These are the activations of a small network on made-up records, seen along a few directions, one row for each record.
Each row is followed by the record's values for the fields Lag, Mor, Daku, Belo, Sev.
A field that a record lacks is written none.
The largest differences between rows may come from other fields.
In the rows, 500 means zero.
Random noise pushes rows far along 2 fixed directions. That doesn't count. These rows show it; they differ only by the noise:
[532 594 478 364 463 478 522 441 473 704 391 589 447 745 541 366]
[585 535 539 402 350 488 424 659 458 497 372 356 521 590 562 590]
[548 741 508 370 518 429 565 379 512 772 508 726 437 848 628 329]
[617 579 583 423 325 469 400 730 471 435 420 315 550 569 613 675]

[579 592 548 409 344 437 423 684 463 503 432 380 533 612 618 615] | (Lag j2; Mor c1; Daku v2; Belo f6; Sev g1)
[514 362 402 457 615 563 431 323 358 560 260 343 507 379 344 517] | (Lag j2; Mor c3; Daku none; Belo f6; Sev g1)
[528 561 506 522 704 527 498 274 482 574 523 564 477 460 504 510] | (Lag j1; Mor c4; Daku none; Belo f1; Sev g1)
[428 420 468 514 370 447 504 709 529 386 526 456 584 454 456 481] | (Lag j2; Mor c2; Daku none; Belo f2; Sev g3)
[574 533 545 516 564 527 469 398 468 536 486 455 462 490 535 601] | (Lag j2; Mor c3; Daku none; Belo f1; Sev g1)
[525 624 480 419 423 418 554 509 496 651 494 597 496 743 540 377] | (Lag j2; Mor c1; Daku v1; Belo f3; Sev g1)
[381 478 302 373 587 418 539 372 421 696 351 619 569 593 361 218] | (Lag j2; Mor c2; Daku none; Belo f3; Sev g5)
[546 416 432 394 488 517 397 481 360 554 232 297 537 470 418 554] | (Lag j2; Mor c5; Daku none; Belo f3; Sev g3)
[414 623 492 524 475 402 638 516 616 579 719 786 488 685 563 297] | (Lag j2; Mor c2; Daku none; Belo f2; Sev g3)
[591 502 543 407 363 501 392 668 444 466 344 300 538 530 549 641] | (Lag j1; Mor c1; Daku v2; Belo f3; Sev g1)
[415 239 486 663 468 603 501 580 525 246 547 364 490 182 360 590] | (Lag j2; Mor c4; Daku none; Belo f3; Sev g5)
[429 402 482 514 365 485 513 704 548 377 519 471 555 456 453 463] | (Lag j1; Mor c2; Daku none; Belo f2; Sev g3)
[365 492 370 488 622 432 544 442 501 515 531 633 600 444 402 311] | (Lag j1; Mor c2; Daku none; Belo f6; Sev g4)
[367 153 403 531 536 716 598 265 508 595 345 582 279 429 274 275] | (Lag j1; Mor c4; Daku none; Belo f5; Sev g1)
[577 596 554 514 593 508 491 359 484 578 532 524 451 542 570 573] | (Lag j2; Mor c3; Daku none; Belo f1; Sev g1)
[515 434 455 398 365 494 467 580 433 567 317 396 497 593 456 469] | (Lag j2; Mor c1; Daku v1; Belo f3; Sev g1)
[574 412 549 487 378 563 459 562 469 489 389 349 442 516 492 606] | (Lag j2; Mor c1; Daku v1; Belo f1; Sev g5)
[543 410 469 425 395 470 323 756 388 320 286 152 686 320 445 702] | (Lag j1; Mor c2; Daku none; Belo f3; Sev g5)
[436 334 447 550 572 557 448 501 466 360 438 381 552 241 379 551] | (Lag j1; Mor c4; Daku none; Belo f6; Sev g4)
[387 474 431 478 492 481 613 462 566 598 544 714 468 620 444 246] | (Lag j1; Mor c2; Daku none; Belo f2; Sev g3)
[402 330 424 504 539 569 556 403 514 548 432 572 451 462 359 339] | (Lag j1; Mor c3; Daku none; Belo f1; Sev g5)
[516 519 491 524 669 512 434 395 451 452 488 437 552 337 488 596] | (Lag j1; Mor c4; Daku none; Belo f6; Sev g1)
[587 676 595 575 650 454 419 492 502 369 651 437 597 351 627 735] | (Lag j1; Mor c4; Daku none; Belo f6; Sev g1)
[484 297 399 356 421 576 446 490 394 603 159 357 472 526 346 411] | (Lag j1; Mor c1; Daku v2; Belo f3; Sev g1)
[620 759 623 524 655 492 525 296 541 627 658 658 419 641 687 567] | (Lag j1; Mor c3; Daku none; Belo f1; Sev g1)
[429 393 448 555 572 514 486 477 483 418 503 461 537 319 415 512] | (Lag j2; Mor c4; Daku none; Belo f6; Sev g4)
[586 623 585 448 393 455 461 607 504 536 511 465 484 637 648 603] | (Lag j2; Mor c1; Daku v2; Belo f1; Sev g1)
[579 499 503 480 610 539 413 392 412 504 379 362 526 405 476 623] | (Lag j1; Mor c3; Daku none; Belo f6; Sev g1)
[624 496 657 671 568 631 438 460 520 280 625 332 427 261 576 821] | (Lag j1; Mor c4; Daku none; Belo f3; Sev g3)
[580 313 531 433 340 646 434 545 434 512 239 283 377 514 447 585] | (Lag j1; Mor c1; Daku v1; Belo f1; Sev g5)
[627 472 643 526 352 612 488 560 531 471 480 400 355 570 583 647] | (Lag j1; Mor c1; Daku v1; Belo f2; Sev g1)
[588 649 625 502 555 558 536 341 557 637 591 649 327 667 674 528] | (Lag j1; Mor c3; Daku none; Belo f4; Sev g1)
[386 400 416 474 453 490 566 538 535 526 478 599 512 536 400 304] | (Lag j1; Mor c2; Daku none; Belo f2; Sev g3)
[534 769 525 528 611 322 450 569 500 418 694 521 693 457 638 626] | (Lag j2; Mor c5; Daku none; Belo f6; Sev g4)
[509 544 574 539 359 435 468 786 569 311 623 431 604 456 584 622] | (Lag j1; Mor c2; Daku none; Belo f2; Sev g3)
[415 543 383 494 775 474 569 165 467 689 518 714 485 507 419 297] | (Lag j2; Mor c4; Daku none; Belo f6; Sev g1)
[442 349 520 665 541 584 511 535 555 264 616 439 511 216 415 586] | (Lag j1; Mor c4; Daku none; Belo f3; Sev g5)
[576 580 565 508 603 580 565 236 522 684 528 649 325 653 561 453] | (Lag j1; Mor c3; Daku none; Belo f2; Sev g1)
[559 518 541 437 387 488 449 599 474 527 421 409 487 582 564 580] | (Lag j2; Mor c1; Daku v2; Belo f1; Sev g1)
[407 579 451 585 743 491 589 268 546 529 680 736 482 425 486 363] | (Lag j1; Mor c4; Daku none; Belo f6; Sev g4)
[415 304 470 525 317 520 497 755 538 319 468 394 554 391 400 484] | (Lag j1; Mor c2; Daku none; Belo f2; Sev g3)

Which values does each new row have?
[405 539 426 544 740 485 584 257 529 587 605 726 506 460 437 325] | (Lag j1; Mor c4; Daku none; Belo f6; Sev g4)
[470 489 516 511 375 445 484 741 547 355 558 450 602 462 514 535] | (Lag j1; Mor c2; Daku none; Belo f2; Sev g3)
[386 458 406 467 437 427 562 577 524 531 511 602 553 564 430 314] | (Lag j2; Mor c2; Daku none; Belo f2; Sev g3)
[405 385 419 556 607 505 506 437 483 441 505 499 551 319 378 458] | (Lag j2; Mor c4; Daku none; Belo f6; Sev g4)
[463 475 387 406 562 450 439 493 410 530 340 430 623 449 409 446] | (Lag j1; Mor c2; Daku none; Belo f3; Sev g5)
[615 804 638 594 677 399 422 513 532 355 761 488 633 384 712 775] | (Lag j1; Mor c4; Daku none; Belo f6; Sev g1)
[667 623 713 571 376 544 491 611 581 422 641 448 412 588 689 723] | (Lag j1; Mor c1; Daku v1; Belo f2; Sev g1)
[590 478 522 501 533 516 377 513 403 419 390 264 561 354 494 719] | (Lag j2; Mor c3; Daku none; Belo f6; Sev g1)
[674 822 711 586 547 429 472 515 568 457 777 535 500 575 788 772] | (Lag j2; Mor c3; Daku none; Belo f1; Sev g1)
[542 584 490 428 468 406 392 669 442 420 433 352 670 458 539 614] | (Lag j1; Mor c2; Daku none; Belo f3; Sev g5)
[424 493 357 389 565 434 517 400 431 668 368 578 553 586 406 302] | (Lag j2; Mor c2; Daku none; Belo f3; Sev g5)
[511 440 485 566 658 549 416 423 439 360 472 352 559 225 438 648] | (Lag j1; Mor c4; Daku none; Belo f6; Sev g1)
[385 374 398 454 407 474 530 622 508 475 430 517 562 498 380 337] | (Lag j1; Mor c2; Daku none; Belo f2; Sev g3)
[295 246 284 490 621 531 537 393 452 493 364 539 566 308 219 251] | (Lag j1; Mor c2; Daku none; Belo f6; Sev g4)
[585 587 496 419 540 475 444 418 413 613 384 437 507 581 535 550] | (Lag j2; Mor c5; Daku none; Belo f3; Sev g3)
[528 542 476 455 695 574 550 138 464 752 424 657 357 622 483 370] | (Lag j1; Mor c3; Daku none; Belo f1; Sev g1)
[437 327 470 519 299 471 446 823 501 280 456 304 621 351 418 575] | (Lag j2; Mor c2; Daku none; Belo f2; Sev g3)
[532 617 522 538 700 482 467 360 486 489 580 530 543 405 548 578] | (Lag j1; Mor c4; Daku none; Belo f6; Sev g1)
[604 797 548 481 739 435 501 248 481 660 601 647 511 616 638 526] | (Lag j1; Mor c3; Daku none; Belo f6; Sev g1)
[542 421 499 508 560 574 472 363 442 546 399 421 435 450 449 556] | (Lag j2; Mor c3; Daku none; Belo f1; Sev g1)
